Look-ups in named tables: a row name and a column name give one cell, copied from the table.

Tev.tsv
	Fatinun	Lolezap	Kar	Merik	Fab	Tobuto	Pega	Dalof	Gilotif	Gok
Daf	130	168	105	69	120	153	182	155	138	112
Mobus	104	157	93	125	137	98	91	129	137	178
Vizifo	73	166	66	117	130	107	124	163	115	159
Bep	85	141	144	61	164	158	181	184	105	97
Fer	147	142	193	142	114	110	110	121	111	120
Pizu	165	105	181	117	115	174	98	107	130	151
Reso	72	156	207	121	165	101	151	165	72	83
Fut	160	139	147	139	80	126	54	136	135	119
Tos	149	123	204	109	125	126	71	142	122	116
Linuli	165	93	114	105	114	154	104	132	147	150
Ruginuz	94	112	117	87	186	121	140	156	122	153
Kebis	93	176	111	99	164	142	207	119	123	148

What is the Gok of Daf in Tev? 112
What is the Kar of Vizifo in Tev? 66
What is the Lolezap of Mobus in Tev? 157
What is the Fatinun of Daf in Tev? 130
What is the Fatinun of Fer in Tev? 147
What is the Pega of Linuli in Tev? 104
What is the Fatinun of Linuli in Tev? 165
What is the Fab of Ruginuz in Tev? 186
What is the Lolezap of Reso in Tev? 156
What is the Gilotif of Reso in Tev? 72
What is the Merik of Bep in Tev? 61
What is the Gok of Mobus in Tev? 178
What is the Gok of Pizu in Tev? 151
What is the Gok of Fut in Tev? 119
What is the Kar of Bep in Tev? 144
What is the Dalof of Tos in Tev? 142

Sev:
fields: Kana, Mususab, Zas, Lik, Mir, Rezepu, Mudofif, Mimulek
Noke: [40767, 62267, 56346, 30915, 21263, 50676, 40447, 62664]
Feserod: [38540, 14110, 35686, 67871, 59823, 45516, 24824, 17976]
Vuke: [83302, 8816, 48069, 67037, 1333, 36022, 75645, 36442]
Nudaz: [66276, 44890, 17993, 43326, 65648, 30791, 40195, 18064]
Zaf: [70626, 49536, 8242, 63765, 59423, 58318, 6809, 55136]
Kuv: [56498, 65111, 53105, 30960, 20028, 33960, 29844, 49459]

Zaf, Mususab: 49536
Feserod, Kana: 38540
Feserod, Mir: 59823
Kuv, Mir: 20028
Kuv, Mimulek: 49459
Vuke, Mususab: 8816
Kuv, Mususab: 65111
Vuke, Rezepu: 36022
Zaf, Mudofif: 6809
Nudaz, Mimulek: 18064
Nudaz, Kana: 66276
Row with the largest Mususab: Kuv

Popul
columns: Sidan, Tunif, Remebel, Sukov
Vus: [-626, -841, -405, 72]
Bes: [-691, -717, 73, 540]
Mez: [86, -743, -486, -102]
Zur: [-737, -752, -917, -371]
Gatavi: [-878, -302, -200, 1]
Luz: [728, 376, -232, -711]

Vus, Sidan: -626
Zur, Sidan: -737
Mez, Sidan: 86
Gatavi, Sidan: -878
Gatavi, Remebel: -200
Zur, Tunif: -752
Gatavi, Sukov: 1

Dozise =
        Fuziki  Piva   Led   Pum  Ledun  Daligo  Tobi  Doliker  Gamud  Sogib
Zoki       4.2  -5.3   0.4  -4.3    3.8    -0.9  -3.0     -1.6   -5.9    5.0
Tep        2.8  -6.4  -2.0  -3.9    2.3    -1.7  -1.0     -2.2   -6.0    6.6
Losina     2.2  -4.7   0.8  -3.5    0.3     0.0  -1.5     -0.4   -6.6    6.1
Vot        3.3  -5.2   1.6  -3.2    1.8    -0.2  -1.2      0.2   -6.3    5.8

Tep, Doliker -> -2.2
Losina, Sogib -> 6.1
Losina, Gamud -> -6.6
Zoki, Ledun -> 3.8
Zoki, Tobi -> -3.0
Vot, Doliker -> 0.2
Zoki, Doliker -> -1.6
Vot, Daligo -> -0.2
Losina, Tobi -> -1.5
Zoki, Led -> 0.4
Zoki, Daligo -> -0.9
Tep, Sogib -> 6.6
Vot, Gamud -> -6.3
Losina, Ledun -> 0.3
Tep, Piva -> -6.4
Tep, Pum -> -3.9
Vot, Tobi -> -1.2
Losina, Piva -> -4.7
Losina, Daligo -> 0.0
Losina, Doliker -> -0.4

Fut.csv
,Kupub,Fiz,Buloval,Ruti,Tirevi,Bagu,Sazule,Zuv,Gope
Bulev,5.73,1.22,-8.23,3.53,1.24,1.41,-1.26,0.43,-2.08
Berat,-9.12,-1.86,-4.70,0.40,1.16,-7.87,2.14,0.80,0.04
Pil,2.11,1.99,0.01,1.46,-7.41,-7.71,3.36,-4.60,-0.03
Ripun,4.41,-4.88,-3.71,-7.34,1.24,-8.01,-4.79,-3.12,0.44
Rup,5.73,-0.16,0.14,-4.56,-1.03,-3.03,1.78,-9.38,-0.45
Pobi,-0.73,-3.27,-1.72,-7.34,-4.72,-8.01,-4.50,-0.65,0.03
Fomet,-9.12,1.61,-6.83,-4.35,-5.89,1.57,-0.07,-1.00,-2.35
Pom,-1.50,-2.60,-4.07,3.53,-8.48,0.09,-0.52,-8.89,0.44
Kug,-6.70,-3.55,-8.40,-2.80,-1.18,1.57,-4.24,-9.38,-1.57
Kuvuri,-6.46,1.99,-8.40,0.01,-1.14,-7.89,3.36,0.80,0.31
Robaru,-8.02,-4.88,0.95,1.99,-8.48,1.26,-4.79,-0.80,-2.35
Sof,5.73,-4.60,0.95,3.50,-0.77,1.04,-1.27,-8.07,-1.30

What is the Bagu of Robaru in Fut? 1.26
What is the Sazule of Rup in Fut? 1.78
What is the Fiz of Pom in Fut? -2.60
What is the Tirevi of Pom in Fut? -8.48
What is the Gope of Pom in Fut? 0.44
What is the Zuv of Ripun in Fut? -3.12
What is the Fiz of Sof in Fut? -4.60
What is the Kupub of Kug in Fut? -6.70
What is the Fiz of Pil in Fut? 1.99
What is the Bagu of Ripun in Fut? -8.01
What is the Fiz of Kuvuri in Fut? 1.99

